These are the activations of a small neural network, seen along a few directions. Each row is one input.
In each table, some parts of the input vary, and every possible input appears once, in random order.
A made-up example of a description, with smaller parts first: ring(8) and (point or line(9) or (values(2) and line(6))).
Shared parts are said once, and a part with two or three values counts as separate values.

Other details of the inputs vary at random and push rows far along two fixed directions, the same in every table; ignore that.

Rows:
x1: [1, -4, 0, -2, 1, 1, 4, 1, -5, 4, -1, 3, 0]
x2: [3, -1, 0, 3, 6, -1, -1, 2, 0, 0, 1, 0, 3]
x3: [0, -2, 0, 0, 4, -6, 2, -2, -3, 3, -1, 3, 1]
x4: [2, -2, -3, 1, 3, 2, 0, -1, -1, -3, -1, 0, -5]
x5: [7, 1, 0, 4, 2, 1, -2, 2, 0, -2, 2, -1, -3]
x6: [2, 0, -3, -1, 5, 3, 1, -2, -3, 1, 0, 1, 3]
x7: [-3, -1, -1, 3, 1, 2, 4, 0, -4, 2, 2, 0, 3]
x8: [4, 7, 11, -7, -17, 2, 16, 5, 40, -6, -9, 10, 6]
x9: [-1, -2, 3, -2, -1, 3, -2, -1, -3, -4, 2, 0, -8]
x10: [1, 2, -1, 7, -2, -3, 0, -3, -3, 0, 2, 0, 1]
x11: [-4, -5, 2, -5, 3, 4, -2, -4, -3, -1, -1, 1, -1]
x12: [0, -2, -2, 3, 3, 1, 0, 3, -4, 0, -3, 4, 0]
x13: [1, 0, -1, 3, -1, -4, -6, 0, 0, -1, 4, 0, 2]
x14: [-1, -2, 3, -5, -1, 4, -3, -3, -4, -3, 1, 0, -3]
x15: [-3, -3, -3, 3, 1, 0, 4, -4, -1, -2, 1, -3, -3]
x16: [-3, -2, 3, -4, 4, 4, 0, -3, -4, 2, 1, 1, 2]
x17: [-2, -5, -4, 0, 0, 2, -3, -2, 1, -1, 2, -2, -5]
x18: [5, -1, 1, -4, -1, -1, 3, -4, -4, 1, 2, 0, 0]
x19: [1, 0, -2, 3, 6, -3, -1, 0, -2, 0, -1, 3, 3]
x20: [-3, -5, -4, -2, 0, 2, -4, -4, 0, 0, 1, -1, 0]
x21: [1, -1, -2, 3, -2, 0, 2, -3, -2, -4, 3, -4, -4]
x22: [-1, 0, -1, 6, -3, -1, 2, 0, -5, -1, 1, 1, 1]
x23: [4, 0, 2, 1, 1, -6, 0, -1, -3, 1, 1, 2, 0]
x24: [-1, 7, 9, -7, -15, 1, 17, 4, 39, -2, -14, 15, 9]
x25: [-3, 0, -1, 5, 4, -5, 2, -3, -2, 1, 1, 0, 5]
x26: [5, 2, -1, 5, 0, -1, -3, 0, -3, -1, -1, 3, -2]
x27: [2, 0, -2, 4, 3, -1, -2, 0, -2, 2, -2, 4, 0]
x28: [-5, -3, -2, 5, 0, -1, 4, 0, -4, 1, -1, 1, 2]
x29: [0, -4, -2, 2, 2, 1, -4, 0, 2, 2, 3, -2, -2]
x30: [-16, 44, -13, -21, -7, -5, -9, 29, -5, 15, -28, -44, -4]
x31: [-3, -2, -2, 2, 3, -3, -5, -1, 0, 2, 2, 1, 3]
x32: [0, -6, -2, -5, 2, 0, 2, -5, -3, 1, -2, 0, -1]
x33: [-4, -4, 2, -3, 3, 4, -1, -2, -2, -2, 0, 0, -6]
x34: [4, 0, 1, 1, -2, -4, 0, -2, -3, 2, -1, 2, -3]
x35: [-1, -2, -2, 3, -4, 0, -5, 2, -2, 0, 2, 2, -1]
x36: [1, -5, -1, -3, 1, -1, 3, -3, -2, 0, -1, 0, -6]
x37: [-2, -3, -3, -2, 1, 2, -2, -3, -1, 2, 3, -1, 3]
x38: [-2, -1, -2, 1, 2, 1, 4, -5, -3, 2, 3, -2, 5]
x39: [-3, 7, 8, -3, -14, 4, 18, 4, 42, -6, -9, 9, 11]
x40: [1, 0, -2, 4, -3, -2, -7, -1, 0, 1, 2, 1, -1]
x41: [2, -1, -1, 1, 3, 4, 0, 3, -4, 1, -1, 3, 1]
x42: [4, -1, 2, -1, -2, 0, 2, 1, -6, 1, 1, 2, -2]
x43: [2, -3, 1, 0, -3, -2, 2, 1, -5, 1, -1, 3, -3]
x44: [2, -1, 5, 0, 1, 2, -3, 0, -1, -1, 2, -1, -5]
x45: [1, -3, -3, -2, 3, 3, -1, -3, -2, -2, -2, 1, 0]
x46: [5, 0, -2, 1, 0, 2, -2, 0, -2, -5, 1, -1, -6]
x47: [-2, -2, -3, 3, 0, -2, -5, -1, 0, 3, 0, 2, 0]
x48: [6, 2, -1, 0, 1, 3, -1, -2, -4, -2, 2, 0, 2]
x49: [3, 0, -1, 4, -1, 1, -2, 3, -5, -2, -1, 4, -1]
x50: [-13, 44, -14, -20, 2, -6, -5, 28, -3, 16, -32, -46, -6]
x51: [-6, -4, 3, 0, 2, 3, -1, 2, -5, 1, -2, 4, -2]
x52: [0, 2, 0, 6, 0, -5, 1, -2, -3, -1, 3, -1, 4]
x53: [2, 0, 1, 5, 1, -4, 1, -1, -1, -2, 5, -4, 4]
x54: [-3, -1, -2, 6, 1, -3, 2, -3, -2, 3, 0, 1, 2]
x55: [0, -1, -2, 1, -2, 0, 1, -5, -3, -4, 2, -4, 1]
x56: [-4, -2, 4, -2, 3, 5, 0, 1, -5, 2, 0, 3, -1]
x57: [5, 3, 0, 4, 2, -3, -3, 1, -2, -2, 1, 2, 2]
x58: [-2, -3, 4, 0, 5, 3, -1, 0, -1, 1, 1, 0, -4]
x59: [-1, -4, -1, 2, 3, -2, -5, 1, 2, 2, 4, -2, 3]
x60: [-4, -2, 3, 1, 3, 1, -2, -2, -3, 3, -2, 4, -2]
x61: [5, -2, 3, 0, 1, -5, 1, 0, -2, 1, 3, -2, 0]
x62: [-4, -5, -3, 2, -1, 1, -4, 2, -2, 2, 0, 2, 0]
x63: [0, 0, 4, -4, 0, 4, -1, -3, -5, -1, 3, 1, 0]
x64: [0, 4, -5, 0, 2, -2, -2, -1, 0, -3, 9, 1, -2]
x65: [1, 1, -1, 2, -1, 0, 3, -4, -4, -1, 5, -3, 4]
x66: [3, -4, 0, 0, 3, -2, 3, -1, -1, 3, 0, -1, -4]
x67: [-4, 1, -6, -1, 5, -2, 0, -2, 0, 0, 7, 3, 0]
x68: [-2, -3, -2, 0, 0, 3, -3, 1, -2, 3, 2, 1, 1]
x69: [1, 9, 10, -2, -17, 3, 16, 5, 41, -8, -7, 8, 10]
x70: [-3, -1, 4, 0, -1, 2, -2, 2, -6, -1, 0, 4, -3]
x71: [1, -3, -3, -2, -3, 2, -6, -3, 0, -3, 3, -2, -1]
x72: [0, 1, 4, 1, -1, 0, -4, -1, -4, 0, 0, 3, -3]
x73: [4, -3, 0, -2, -2, -1, 2, -2, -2, -2, 1, -1, -8]
x74: [2, -4, 1, -1, 4, -5, 2, 0, -1, 3, 1, -1, 1]
x75: [5, 1, 0, 2, 0, 4, -1, 3, -5, -2, 1, 3, 0]
x76: [-1, 0, 5, -2, -1, 5, -2, 2, -6, 0, 2, 3, -2]
x77: [7, 1, 1, 3, 3, -2, -3, 2, -1, -2, 3, -1, 2]
x78: [-3, 10, 15, -8, -15, 3, 11, 5, 38, -8, -10, 14, 11]
x79: [-1, -2, 0, 5, 4, -4, 2, -1, -1, 1, 3, -3, 5]
x80: [1, 1, 0, 4, -2, 1, 2, 0, -5, -1, 3, -1, 2]
x81: [1, -3, -3, 0, -3, 1, -5, -1, 1, -3, 4, -2, -6]
x82: [3, -2, -1, 3, -1, 0, -6, 0, 2, 0, 5, -3, -3]
x83: [2, -1, -2, -1, -2, 2, -4, -3, -1, 0, 5, -1, 2]
x84: [-3, -4, -3, 0, 1, 1, 3, -6, -2, -1, 1, -3, 2]
x85: [-2, -3, 5, -1, 6, 0, -2, 1, -1, 1, 2, 0, 1]
x86: [1, -1, 6, 0, 2, 0, -3, 1, -2, -1, 4, -1, 0]
x87: [4, -3, 0, -4, -2, -1, 1, -4, -3, -1, 0, -1, -3]
x88: [5, -1, -2, -1, 0, 2, -3, -2, -3, -5, 0, 0, -1]
x89: [-4, -1, 4, 0, 6, -1, -2, -1, -3, 1, 0, 3, 1]
x90: [1, -3, -1, -4, 3, 0, 4, -4, -4, 4, 0, 1, 2]
x91: [3, -2, 0, 3, 0, -3, -6, 1, 1, -1, 6, -3, 2]
x92: [-1, -5, -1, 0, 1, -2, 3, 1, -5, 3, -3, 4, -2]
Description of these inputs: values(2) and (point or (values(5) and ring(9))).
- The inputs of x25 and x52 match in every part but the values(2) part. If x29 is changed in the same way as x25 into x52, which row does it become? => x82
- The inputs of x6 and x48 match in every part but the values(2) part. If x37 is changed in the same way as x6 into x48, which row does it become? => x83
- The inputs of x43 and x92 match in every part but the values(2) part. If x91 is changed in the same way as x43 into x92, which row does it become? => x59
- Change only the values(5) part in x35. List by row number the other rows that result. => x22, x43, x49, x70
- Change only the ring(9) part in x84. List by row number the other rows that result. => x7, x15, x25, x28, x38, x39, x54, x79
- Change only the values(5) part in x61. List by row number the other rows that result. => x53, x77, x86, x91
- Change only the ring(9) part in x85. List by row number the other rows that result. => x11, x16, x33, x51, x56, x58, x60, x89
- Change only the values(2) part in x36. List by row number the other rows that result. => x73

Rows:
x93: [-2, 7, 2, 1, -2, -5, -7, 7, 11, 0, -1, -4, -2]
x94: [14, -27, 24, 14, -9, 9, 20, -15, 25, -14, 18, 46, 16]
x95: [-5, 7, -1, -6, 2, 1, -3, 3, 6, 4, -3, -1, 11]
x96: [-10, 7, -2, -3, 1, 5, 5, 2, 5, 0, -1, -4, 6]
x97: [1, 8, -2, -5, -3, 1, -8, 4, 9, -2, 1, -5, 5]
x98: [4, 5, -4, 4, -3, -1, -3, 9, 9, 0, -7, -2, -2]
x99: [-3, 1, 5, -15, -7, 11, -3, 4, 4, -2, -8, -1, -12]
x100: [-8, 5, 4, 0, 3, -5, -2, 6, 8, 5, -5, -1, 3]
x101: [-4, 10, -1, 1, -4, -3, 5, 5, 0, 3, -7, 5, 3]
x102: [7, 9, 2, -5, -2, -2, 4, 0, 5, -5, -5, -6, -2]
x103: [11, -6, 3, 9, 3, -1, -6, -3, -24, -1, 13, -4, -4]
x104: [1, -13, -8, 8, 2, -3, -8, -12, -18, -2, 12, -8, -6]
x105: [-3, 4, -3, 3, 2, -1, 2, 9, 6, 5, -11, 2, 3]
x106: [3, -15, -7, 4, 13, -6, 2, -9, -20, 8, 8, -2, -5]
x107: [9, -13, -8, 4, 7, -5, -3, -8, -17, 3, 12, -6, -10]
x108: [7, -5, -6, 12, 2, -4, -9, -4, -23, -1, 11, 3, -8]
x109: [-10, 2, -3, -3, -4, -2, 6, -3, 5, 3, -6, -6, 6]
x110: [-10, -1, 6, -16, -1, 10, 2, 4, 0, 2, -12, 3, -7]
x111: [-4, 8, -3, -2, -4, 5, 0, 3, 8, -5, 3, -8, 1]
x112: [1, 8, 3, -5, 4, -3, 9, 0, 2, 1, -9, -2, 3]
- Describe the family of inputs behind these rows. => values(2) and (point or ring(9))
- The inputs of x101 and x108 match in every part but the values(2) part. If x112 is changed in the same way as x101 into x108, which row does it become? => x102
- Change only the values(2) part in x98. List by row number the other rows that result. => x105
- Change only the values(2) part in x100. List by row number the other rows that result. => x93
